These are the activations of a small neural network, seen along a few directions. Each row is one input.
Each table varies a few parts of the input and shows all the possible inputs, shuffled.
A made-up example of a description, with smaller parts first: ring(8) and (point or ring(11) or (values(3) and line(4))).
Shared parts are said once, and a part with two or three values counts as separate values.
(in the rows, 128 means zero)

Other details of the inputs vary at random and push rows far along two fixed directions, the same in every table; ignore that.

A family of inputs:
row 1: [132 111 122 138 106 115 138 131 154 118 144 101 122 116]
row 2: [133 125 122 137 114 133 136 123 156 128 156 112 104 114]
row 3: [117 134 132 115 158 145 100 118 102 143  93 160 155 151]
row 4: [119 130 130 135 118 100 131 127 117 121 145 116  97 107]
row 5: [140 137 114 136 114 100 131 107 131 136 145 121 114 105]
row 6: [121 129 143 135 113  90 127 125 131 116 143 112 106 118]
row 7: [127 136 128 113 167 146 104 118 103 143  93 159 161 152]
row 8: [119 115 130 114 150 161 114 138 128 127  89 133 173 160]
row 9: [117 117 137 111 141 160 113 139 124 117  94 138 167 158]
row 10: [183 164 117 108 129 125 146 135 113 105  74  95  82 125]
row 11: [127 114 134 132  94 118 135 135 141 101 151 114 119 117]
row 12: [130 138 114 134 121  99 137 119 126 131 145 106 116 105]
row 13: [114 135 128 111 177 144 109 130  99 137  95 147 164 152]
row 14: [126 137 125 149 124  93 163 114 139 119 141 135 105 119]
row 15: [ 90 113 130 154 117  72 127 108 145 150 201 117 152 100]
row 16: [120 137 141 110 136 181 116 135 114 129  97 147 146 162]
row 17: [124 124 126 133  97 125 137 147 136 111 152 121 112 107]
row 18: [121 125 127 122 142 170 107 140 115 133 102 153 160 160]
row 19: [130 121 126 136 103 124 139 147 139 116 148 117 113 103]
row 20: [122 115 136 114 151 161 116 140 127 123  92 136 172 157]
row 21: [128 125 125 124 152 172 110 140 117 137  97 151 163 160]
row 22: [138 136 120 122 118 102 139 105 134 138 152 120 105 112]
row 23: [195 155 135 114 112 163 154 143 132 103  77  99  72 133]
row 24: [142 127 132 125 123 101 142 114 127 138 154 128 101 111]
row 25: [126 123 125 159 109 125 170 127 151 111 145 127 115 123]
row 26: [ 50  88 124 147 157 137 101 133 136 166 183 163 212 125]
row 27: [103 130 143 115 160 129 102 126 114 133 104 143 165 157]
row 28: [125 133 132 111 158 184 114 132 126 138  91 143 155 163]
row 29: [191 150 107 120 111 151 140 143 137 103  75  99  77 136]
row 30: [181 156 134  98 118 129 146 127 113 115  76 116  66 135]
row 31: [126 129 128 137 123  99 133 126 120 123 147 115 102 105]
row 32: [126 128 139 125 108 101 136 117 123 137 147 130  89 113]
row 33: [ 57  92 130 151 132 139  95 126 125 157 194 175 196 137]
row 34: [137 135 131 134 120  90 136 122 136 125 145 107 121 115]
row 35: [140 131 126 123 120 101 141 110 130 139 153 124 104 111]
row 36: [129 131 132 139 109 101 126 116 121 129 143 130  97 106]
row 37: [127 141 122 110 164 148 104 115 105 144  88 156 164 152]
row 38: [127 126 119 122 154 172 107 139 121 138  94 148 163 162]
row 39: [134 119 124 141 112 124 143 147 142 121 150 114 118 101]
row 40: [187 155 136 113 102 162 151 143 129  99  81 102  69 133]
row 41: [ 58  81 115 171 115  93 122 125 161 159 238 133 167  82]
row 42: [139 132 136 135 124  89 135 125 135 121 146 111 117 114]
Description of these inputs: values(2) and (point or (line(4) and line(5))).
Question: Changing only the values(2) part turns row 1 into row 15. The same change can be made to row 11. Which row results?
Answer: row 6
Question: Changing only the values(2) part turns row 26 into row 10. The same change can be made to row 39. Which row results?
Answer: row 13
Question: Change only the values(2) part in row 3. List by row number the other rows that result.
Answer: row 18

A family of inputs:
row 43: [141 130 103 160  95  98 142 110 131 150 191 138  83  83]
row 44: [112 132 113 129 159 147 114 117 108 157 133 161 148 127]
row 45: [104 134 112 121 181 140 103 133 106 142  93 147 185 149]
row 46: [127 126 129 109 148 159 112 125 135 148 123 125 150 141]
row 47: [ 72  85 134 161 127 163 112 122 136 155 183 192 180 144]
row 48: [167 130 121 126 106 107 140 132 152 111 120  75  98 110]
row 49: [169 132 123 124 102 146 131 112 137 136 127 122  92 126]
row 50: [157 133 124 108 127 158 125 126 134 136 115 121 117 132]
row 51: [132 133 135 148  91  76 146  90 132 140 186 141  74 105]
row 52: [126 153 146  99 157 142 123 106 102 137  88 152 127 159]
row 53: [133 136 118  93 168 161  96 141 122 120  55 116 196 179]
row 54: [142 149 114 118 147 136 137 136 111 136 104 122 109 114]
row 55: [111 115 128 133 131 157 131 153 146 110 111 129 159 149]
row 56: [154 124 122 138 101 134 147 159 151  78  96  98 129 132]
row 57: [106 115 143 154 112  36 141 108 141 117 187 110 131  97]
row 58: [ 59  85 140 158 130 160 124 132 140 153 196 171 183 129]
row 59: [ 76  98 139 154 125 147 136 147 152 138 187 138 157 120]
row 60: [150 155 141 106 132 111 151 120 111 118  93 114  82 134]
row 61: [140 128 156 103  83 125  95 160  94  99 119 114  75 109]
row 62: [170 157 108 119 145 118 131 140 116  98  52  96 121 135]
row 63: [139 137 138 126 122  68 149 119 132 110 129 105  92 114]
Question: What do these inputs look like to the network?
Answer: point or (line(4) and line(5))
Question: Start at row 53 and move only the line(5) part, one step at a time. The first step leads to row 48. Which rows follow, in order?
Answer: row 46, row 50, row 49
Question: Change only the line(4) part in row 53. List by row number the other rows that result.
Answer: row 56, row 57, row 62
